Each row below holds a small network's activations on one input, seen along a few directions.
Each table varies a few parts of the input and shows all the possible inputs, shuffled.
Descriptions start from the smaller parts, as in this example, which fits no table here: one of 3 separate values, together with either a single point or one of 9 places around a ring or (one of 5 places around a ring, together with one of 6 places along a line).
Shared parts are said once, and a part with two or three values counts as separate values.

A family of inputs:
x1: [ 20  -4  56 -65  16 -13 -31 -19 -55 -21 -73  62  22]
x2: [-37  -2  -6 -11 -31 -16   6 -71   0   5  18  -9  -9]
x3: [ 22  11  21 -86  42 -36  -8  11 -22 -30 -74  59  32]
x4: [ 26  18  23  17 -23   1 -13 -52 -20 -27  22  -5 -33]
x5: [-25 -16  54  11  14  43  -5   7   6  75  -5   2   1]
x6: [  4  -3 -31  55 -13  28   3  39   9  17  36 -23   2]
x7: [ 51   2 -21 -68  59 -35  -5  40 -21 -49 -60  51  41]
x8: [ 24  35 -21 -15  28 -25  14  -5  40 -47  15 -14  -4]
x9: [  7  -8 -51  16 -29 -17   0 -17 -11 -32  59 -19  -3]
x10: [-54  -9  33  10 -35   3  -8 -32 -14  25 -21 -11 -18]
x11: [ 63 -18  31 -31   0  -2 -38  -7 -87 -31 -52  58  11]
x12: [-23  -5  26 -11  37  27  15  42  44  57 -10  -1  12]
x13: [-12  -8 -32   7   3 -19  17  38  31 -22  -9 -15  -2]
x14: [-36  13 -10   9   8   4  29  14  48  43 -11 -21  15]
x15: [ -4 -18 -19  38 -34   7  -8  30 -22 -22  22 -18 -19]
x16: [-51   1   5 -12 -12 -20  17   3  24   7 -27 -14  -8]
x17: [ -1 -14 -22  20 -42 -12  -8 -55 -26  -6  43 -10 -14]
x18: [ -8  44  12 -33  10 -26  15 -37  36 -27  -4 -11 -14]
x19: [ -1   3 -62 -13   6 -39  19 -10  32 -32  33 -16  12]
x20: [-10  31  38 -14 -11  -6  -2 -67   8 -13  -2  -5 -26]
x21: [ 68 -13   0 -40  18  -6 -24  36 -74 -60 -35  45  21]
x22: [ 13  -9 -13   2  52  30  11  73  51  27   7   0  14]
x23: [ 35  27  -8  14 -10  -2  -3 -13  -5 -54  38 -13 -20]
x24: [ -2   7 -44  24  22   5  22  45  55  14   7 -20  17]
x25: [-40   2  18  32 -13  22  10 -21  13  61  -6 -17   5]
x26: [-36  12 -31 -30  -9 -37  24 -40  29 -11  16 -11   5]
x27: [ 11 -27  36  41   1  52 -18  24 -19  62  18   6  -8]
x28: [-14 -22  15  40 -45   9 -19 -17 -40  12   4 -10 -27]
x29: [ -6 -10   1  61 -25  27  -2  -5 -10  50  18 -16  -3]
x30: [ 17 -20   2  35  14  54 -11  68   2  28  36  -3  -3]
- Changing only one part turns x10 into x28. The same change can be made to x20. Which row results? => x4
- What is each input in this table made of? => one of 5 places around a ring, together with either a single point or one of 5 places along a line
- Start at x30 and move only the place on the line of 5, one step at a time. The first step leads to x6. Which rows follow, in order? => x15, x9, x23
- Which other rows does x9 become when the place on the ring of 5 takes its other values? List them by row number. => x2, x17, x19, x26

A family of inputs:
x31: [-29   4   3  58 -16  18  21 -32  48  43  48 -48 -31]
x32: [ 15   9   4 -30  70   4  19  57  12  16 -38  18  49]
x33: [-66   0  11  64 -63  25 -10 -68  10  49  40 -42 -18]
x34: [ -5   1  28 -24 -35 -15 -28 -36 -66 -16 -54  37   1]
x35: [-48   9 -37  32 -18   3  42  -3  71  44  34 -50  -9]
x36: [-35  25  -7  51  -8  21  21 -10  62  20  50 -45 -28]
x37: [ 21   6  19 -28  25 -22 -17  17   6 -30 -33  23  -5]
x38: [ 33  25 -17 -25   9 -43  -6 -39   3 -63  21   0 -20]
x39: [ 14  22 -55 -48  -4 -38  13 -34   2 -81   4  -3  16]
x40: [ 24  -4 -10  43  10  32  -4  50   5   8  23  -6  -1]
x41: [ 31   2  45 -19  53  21 -12  41   7  23 -21  27  15]
x42: [-11 -56  10  54 -37  28 -38   3 -38  51  21  -1  -6]
x43: [ 21 -30   1  49  -5  33 -14  36   5  31  28  -1 -10]
x44: [ 18  -5   7 -25  56  17  16  38   3  21 -43  23  42]
x45: [ 11   0  54 -31  12  39  -9  13 -47  18 -34  28   3]
x46: [-66   3  11  50 -47  28   7 -41  25  32  52 -50 -29]
x47: [  7  -2 -46  23  19   2  26  76  21  26  13 -11  20]
x48: [  4   0   3 -28 -33 -43  -7 -62 -36 -52  25   9 -24]
x49: [  4  -4   3 -13 -49 -50 -21 -85 -51 -34  15  23 -15]
x50: [ 47  20 -10 -19  -8 -40   5 -61 -20 -57  14  -6 -17]
x51: [ 25  -3  22 -25   7 -12 -19  -1  -5 -24 -35  29  -9]
x52: [  6 -14  54  -7   8  28 -15 -19 -62  46 -50  34   4]
x53: [ -5 -13 -19 -42  20 -24  -4  20  15 -30 -47  31  22]
x54: [ -1  -8  34 -29 -12 -18  -7 -16 -47 -21 -47  18 -12]
x55: [ 40  11  42 -20  32  39 -10  21 -18  13 -30  27  15]
x56: [ -3 -31   7  36 -25  42 -14  28 -36  17  23 -18 -11]
x57: [ -2  17 -27 -52  30 -26   5  37  12 -51 -44  17  38]
x58: [ -3 -26 -38  29   0  13   5  62  22  29  17   1  12]
x59: [-64  16 -38  21 -11 -12  27  26  87  40  46 -45  -8]
x60: [ 18  25 -56 -47  19 -52  29 -19  12 -67   4 -17  18]
- What is each input in this table made of? => one of 5 places along a line, together with one of 6 places along a line
- Changing only the place on the line of 5 turns x51 into x50. The same change can be made to x34. Which row results? => x49
- Which other rows does x40 become when the place on the line of 6 takes its other values? List them by row number. => x42, x43, x47, x56, x58
- Which other rows does x32 become when the place on the line of 6 takes its other values? List them by row number. => x41, x44, x45, x52, x55

A family of inputs:
x61: [ 17 -23  47 -31  16   7 -26  20 -45   5 -57  42   8]
x62: [  0  -9  26  -9 -28 -16 -18 -51 -52  -2 -24  23  -7]
x63: [  7   0 -38 -22 -22 -46   1 -33 -26 -54  -9   2   5]
x64: [-26  -8 -42  53 -16   9  16  38  38  15  37 -41  -7]
x65: [-44  20   1  31   7  14  28   4  68  45  21 -43 -14]
x66: [ 48  20   0 -28  -6 -28 -19 -45 -44 -68   3  18  -4]
x67: [-48  22  -8   3 -24 -21  23 -66  44   0  33 -35 -20]
x68: [ 20  14 -16  21 -32  -6  -7 -45  -7 -37  59 -19 -27]
x69: [ 46 -12  -6   1  44  29  -4  58   2  11   3  21  24]
x70: [ 20   5 -12  51  -2  31   3  22  25   7  46 -25 -22]
x71: [ -6 -30  30  18  22  51 -14  50  -9  67 -24  17  18]
x72: [-18  29   2 -49  -2 -45   8 -67  13 -33 -23   7   3]
x73: [-26  -9 -51  24 -40 -25  11 -26   6 -25  46 -36 -15]
x74: [  3  21  28 -65  36 -21   4   5  13 -19 -59  30  14]
x75: [-15   2   5 -20  48  11  22  40  51  51 -14   1  25]
x76: [ 26  -5 -10 -42  19 -20  -4  35 -26 -40 -44  33  21]
x77: [-33 -14  35  66 -26  55  -2  14   4  73  16 -27 -15]
x78: [  3 -20 -36   4  26   9   9  75  16  22  -3   8  32]
x79: [-34 -12  22  36 -56  18  -9 -53 -30  35  30 -17 -26]
x80: [ 59  10  23 -43  36  -6 -22  24 -40 -55 -34  40   8]
- Changing only one part turns x71 into x77. The same change can be made to x75. Which row results? => x65
- What is each input in this table made of? => one of 4 separate values, together with one of 5 places around a ring
- Which other rows does x68 become when the place on the ring of 5 takes its other values? List them by row number. => x66, x69, x70, x80
